These are the activations of a small neural network, seen along a few directions. Each row is one input.
In each table, some parts of the input vary, and every possible input appears once, in random order.
Descriptions start from the smaller parts, as in this example, which fits no table here: one of 5 places around a ring, together with either a single point or one of 11 places around a ring or (one of 3 separate values, together with one of 6 places along a line).
Shared parts are said once, and a part with two or three values counts as separate values.

Other details of the inputs vary at random and push rows far along three fixed directions, the same in every table; ignore that.

A family of inputs:
r1: [ 11   9 -13   6  19  39  44  25  50  36 -17]
r2: [ 98 -14 -78  60 -47 -22  19  26  71   9  20]
r3: [-19 -16  22 -19 -21  24  -7  19  -1 -12 -64]
r4: [-45 -18  22 -16 -15  38  83  21  38  -8  28]
r5: [  1  96 -30  30  48  12   6 -69  15  44  62]
r6: [-32 -10  51 -37  45  43  35  41   2  18 -27]
r7: [-58  74  -4  10  48  18  30 -28 -36  70  88]
r8: [-32 -44 -10 -15  46   1   4   4  28 -24  18]
r9: [ 13 -16  53  -6 -44   6  14  24   3 -51 -32]
r10: [-32 -43  43 -31  39  -2  52   6   8 -14  23]
r11: [-13 -11  77 -29  40   5  -1  -8  -5 -47 -27]
r12: [-45 -16 -13 -24  -7  35  35  15  25  -1 -17]
r13: [ 24  35   7   7 -52 -57 -98 -40 -92   0  -5]
r14: [ 37 -30 -28  24  52 -19  20   7  47   5  35]
r15: [ 76 -17 -93  28 -36 -24 -14  13  39  31 -31]
r16: [-22  62   4  10 -71   2 -44 -48 -63 -34  18]
r17: [ 41 -19 -25  22  61 -13  14   6  52   9  27]
r18: [-39 -55   4 -34  24  -8  20   1   0 -24   9]
r19: [-34 -30  22 -26  49  18  -9  -2  22 -31 -24]
r20: [-41  93  -2  18  46  48  13  -9 -28  72  54]
r21: [ 74 -25  42   9 -87 -54 -23  14 -48 -44 -66]
r22: [-37 -24  16 -16 -45  17  11  20  20 -49 -16]
r23: [-43  80 -36  12  41  18 -11 -71   2  25  41]
r24: [-50 -52  30 -41  10 -10  -4  39 -17  -3 -24]
r25: [ 98 -24 -63  33  14 -34 -11  22  41  64   7]
r26: [  10   37   -1   22 -119  -45  -50  -55  -86  -38   21]
r27: [ 18 -52  28  -7  -1 -41 -59   2 -17 -63 -35]
r28: [-22 -24  23 -20   6  19 -23  47 -24   0 -56]
r29: [-14  74  39   2 -44   3 -10 -46 -78   9  15]
r30: [ 78 -18 -90  26   1 -16 -36  25  31  53 -24]
Description of these inputs: one of 2 separate values, together with either one of 4 places along a line or one of 5 places along a line or one of 6 places along a line.
Question: Changing only the choice among 2 separate values turns r19 into r11. The same change can be made to r27. Which row results?
Answer: r17
Question: Which other rows does r22 become when the choice among 2 separate values takes its other values? List them by row number.
Answer: r2
Question: A walk changes only the place on the line of 4. It starts at r20 and steps to r6. List the rest of the walk in order.
Answer: r25, r7

A family of inputs:
r31: [  8 -30  55 -13 -48 -37 -24   3 -42 -59 -23]
r32: [ 11   8  30  -8 -72 -15 -46 -12 -65 -34 -41]
r33: [ 35 -21  40 -10 -61 -37 -42  14 -42 -30 -50]
r34: [ 31  19  62  -1 -48 -21 -38 -14 -54 -35 -42]
r35: [-50  11  -8  -8  10  33  31  -4  11   5  16]
r36: [-21 -70  64 -43   5  -8  20  35  -6 -44 -51]
r37: [ 50 -81 -21  -7  27 -23  14  41  70 -16 -35]
r38: [-32  51 -10  16 -11  10   2 -40 -15   2  55]
r39: [  5  21   7   0   1 -17 -19 -19 -24  14  -2]
r40: [ 12  30 -37  29 -21  -5  -9 -20  -7  13  28]
r41: [-22  54  -7   9  18   7  -5 -42 -39  35  39]
r42: [ 19  40 -18  19   4 -15 -43 -30 -38  16  12]
r43: [-28  57  -3   9  24   7 -30 -32 -27  24  31]
r44: [-67  -2  22 -32  66  45  41  10  33  22   8]
r45: [  5 -35 -30   0  51  12  10  29  52   8  -5]
r46: [ 28  -1 -12  14  -8 -40 -15 -22 -10  -4  16]
r47: [-18 -27  -4  -7  27  24  49  29  55   0  22]
r48: [ 63   7 -66  43 -31 -34 -20  -7   7  22  19]
r49: [ 37 -76 -33  -7  -8  -6  22  46  72 -20 -34]
r50: [-25  21  -6  -6 -15  25   5  -2   7  12  -2]
r51: [-14   2 -12  -2   5  24  19  19  14  14  -4]
r52: [ 40  -3 -26  22   5   0  21  -6  49  -1  12]
r53: [-69 -27  84 -56  -6  34  20  35 -12 -38 -44]
r54: [-15 -37  50 -28   5 -14 -12   6  -9 -51 -30]
r55: [-24  46  -5  12  25   1  -8 -45 -29  13  37]
r56: [ 41   2 -36  24 -11  -9  -4   9   3  29  11]
r57: [ 62  -1 -39  24 -12 -37 -24  -5 -11  27  -2]
r58: [-13  47 -16  10 -25   9 -15 -27 -37  18  17]
r59: [ 10 -17 -44  12   5   2  25   9  51  13  26]
r60: [-55 -36  84 -55  27  24  13  22 -25 -36 -50]
r61: [ 17  30 -25  15   0 -19 -14 -22 -12  38  24]
r62: [ 8 15 -3  9 -3  4  7 12  6 20 14]
r63: [ -9  53   0   9  10  -8 -35 -34 -36  16  17]
r64: [-26  19  61 -13 -17 -27 -55 -34 -72 -57  -2]
r65: [-20 -25 -10 -16  56  31  15  30  38  13  -9]
r66: [-92  43  23 -25  21  57  35 -11  -1  22  23]
r67: [ -8  49   1  14 -16  -4 -15 -20 -34  26  31]
r68: [-14  -3 -22   3  47  14  16   0  29  14  14]
r69: [  4  21 -10  16  16  23  29 -13  24   9  17]
r70: [ -2 -47  75 -38  -2  21  20  39   0 -48 -71]
r71: [-21   4 -23   1  -9  22  14  -1  17  -2   0]
r72: [-68  27  -6  -8   6  46  34 -23  18  -1  35]
r73: [-16   9 -17   3  10  23  20   8   9  29  15]
r74: [118 -79 -64  24 -11 -67 -13  31  62  -5 -34]
r75: [ 55   2  34  10 -66 -42 -50   4 -70 -28 -28]
r76: [-21 -33 -10  -8  30  26  47  35  45  12  10]
r77: [ 10 -11 -18   4  18  -9   8  -4  12  12  10]
r78: [ 82 -28 -53  40 -20 -32  -1  25  32   9  -1]
Question: What do these inputs look like to the network?
Answer: one of 4 places along a line, together with either a single point or one of 5 places along a line or one of 6 places along a line
Question: Changing only the place on the line of 4 turns r32 into r71. The same change can be made to r60. Which row results?
Answer: r55
Question: A walk changes only the place on the line of 5. It starts at r45 and steps to r68. List the rest of the walk in order.
Answer: r55, r77, r36
Question: Which other rows does r62 become when the place on the line of 6 takes its other values? List them by row number.
Answer: r33, r50, r53, r66, r67
Question: Which other rows does r43 become when the place on the line of 5 takes its other values? List them by row number.
Answer: r39, r44, r61, r63
